Look-ups in named tables: a row name and a column name give one cell, copied from the table.

Binital =
fields: Tanapim, Zumam, Bov
Tusano: [99, 209, 131]
Tev: [5, 159, 131]
Gov: [5, 148, 212]
Pud: [123, 219, 131]
Legiki: [135, 225, 131]
Debev: [5, 149, 140]
Nobolo: [55, 189, 131]

Bov of Legiki: 131
Tanapim of Gov: 5
Zumam of Pud: 219
Bov of Debev: 140
Tanapim of Tev: 5
Bov of Gov: 212

Vofed.csv
,Bonurev,Dal,Bapemo,Vip,Vovi,Zubibib
Femagum,0.330,-0.644,0.370,0.177,-0.087,0.155
Fab,0.477,-0.004,0.524,-0.199,0.298,0.205
Rak,0.452,-0.554,0.469,0.043,0.448,0.244
Vele,0.468,-0.366,0.522,-0.098,0.511,0.118
Biz,0.042,-0.518,-0.019,0.110,0.374,0.318
Biv,0.452,0.240,0.513,0.125,0.831,0.091
Kuru,0.549,-0.431,0.610,0.027,0.334,0.160
Sula,0.164,0.608,0.174,-0.129,0.709,0.142
Tupaza,0.073,-0.047,0.058,-0.097,-0.193,0.236
Lorifu,0.365,0.532,0.429,-0.154,0.326,0.087

What is the Dal of Lorifu in Vofed?
0.532
What is the Zubibib of Rak in Vofed?
0.244
What is the Vip of Kuru in Vofed?
0.027
What is the Bonurev of Biz in Vofed?
0.042
What is the Vovi of Biz in Vofed?
0.374
What is the Bonurev of Vele in Vofed?
0.468
What is the Vovi of Biv in Vofed?
0.831
What is the Bonurev of Femagum in Vofed?
0.330
What is the Bapemo of Biv in Vofed?
0.513
What is the Bapemo of Femagum in Vofed?
0.370
Which row has the largest Vip? Femagum

Table Dafu
columns: Vib, Lal, Fimamu, Lun, Sepobok, Femiv, Dekuno, Goz
Tatuliv: [0.57, -2.34, 0.20, 0.08, 8.80, 5.48, 1.44, 1.81]
Zomaf: [0.66, 1.15, 2.20, 2.38, 3.94, -4.49, 0.11, 2.52]
Kipago: [-1.76, -1.25, -0.63, 0.96, 2.13, -0.77, 7.66, 0.85]
Kep: [1.54, 1.71, -0.27, 0.09, -2.05, -1.40, -7.64, -0.14]
Bavase: [4.45, -0.67, 0.84, 0.72, -5.01, -1.22, 4.78, 5.73]
Tav: [-2.78, 0.81, 1.60, 0.97, -5.98, 1.00, -0.34, -1.51]
Vuzab: [0.85, -0.02, 0.39, -0.86, 4.65, 0.12, -0.97, 2.37]
Sovok: [0.52, 4.23, 1.00, 1.12, 4.57, 1.88, 1.87, -0.62]
Gariv: [-0.27, -0.99, -0.10, 0.77, -3.49, 5.17, 0.06, 2.10]
Todi: [0.94, 3.16, 1.34, 2.60, -4.40, -3.57, -1.35, -1.05]

Goz of Kep is -0.14
Dekuno of Kipago is 7.66
Lun of Sovok is 1.12
Sepobok of Tatuliv is 8.80
Vib of Tav is -2.78
Vib of Kipago is -1.76
Femiv of Bavase is -1.22
Dekuno of Gariv is 0.06
Goz of Tav is -1.51
Lun of Kep is 0.09

Table Geriras
fields: Gik, Fipog, Zolag, Dop, Pinovat, Benes, Penaz, Kezub, Zul
Fazirum: [104, 126, 96, 121, 99, 129, 113, 104, 128]
Por: [116, 143, 132, 98, 112, 60, 93, 119, 88]
Nor: [117, 130, 94, 84, 89, 95, 92, 131, 73]
Pemom: [107, 97, 118, 152, 140, 113, 125, 52, 129]
Vid: [47, 170, 127, 101, 85, 122, 33, 151, 47]
Lazen: [161, 10, 69, 82, 121, 97, 149, 90, 120]
Dibufa: [71, 130, 119, 108, 101, 117, 64, 123, 67]
Pabe: [67, 134, 123, 118, 91, 141, 98, 123, 135]
Seb: [30, 195, 142, 160, 98, 167, 60, 120, 135]

Gik of Nor = 117
Penaz of Por = 93
Zul of Por = 88
Kezub of Nor = 131
Pinovat of Pemom = 140
Penaz of Seb = 60
Kezub of Lazen = 90
Kezub of Pabe = 123
Pinovat of Fazirum = 99
Pinovat of Lazen = 121
Zul of Pabe = 135
Dop of Lazen = 82
Benes of Vid = 122
Benes of Nor = 95
Benes of Pemom = 113
Penaz of Pabe = 98
Zolag of Lazen = 69
Penaz of Pemom = 125

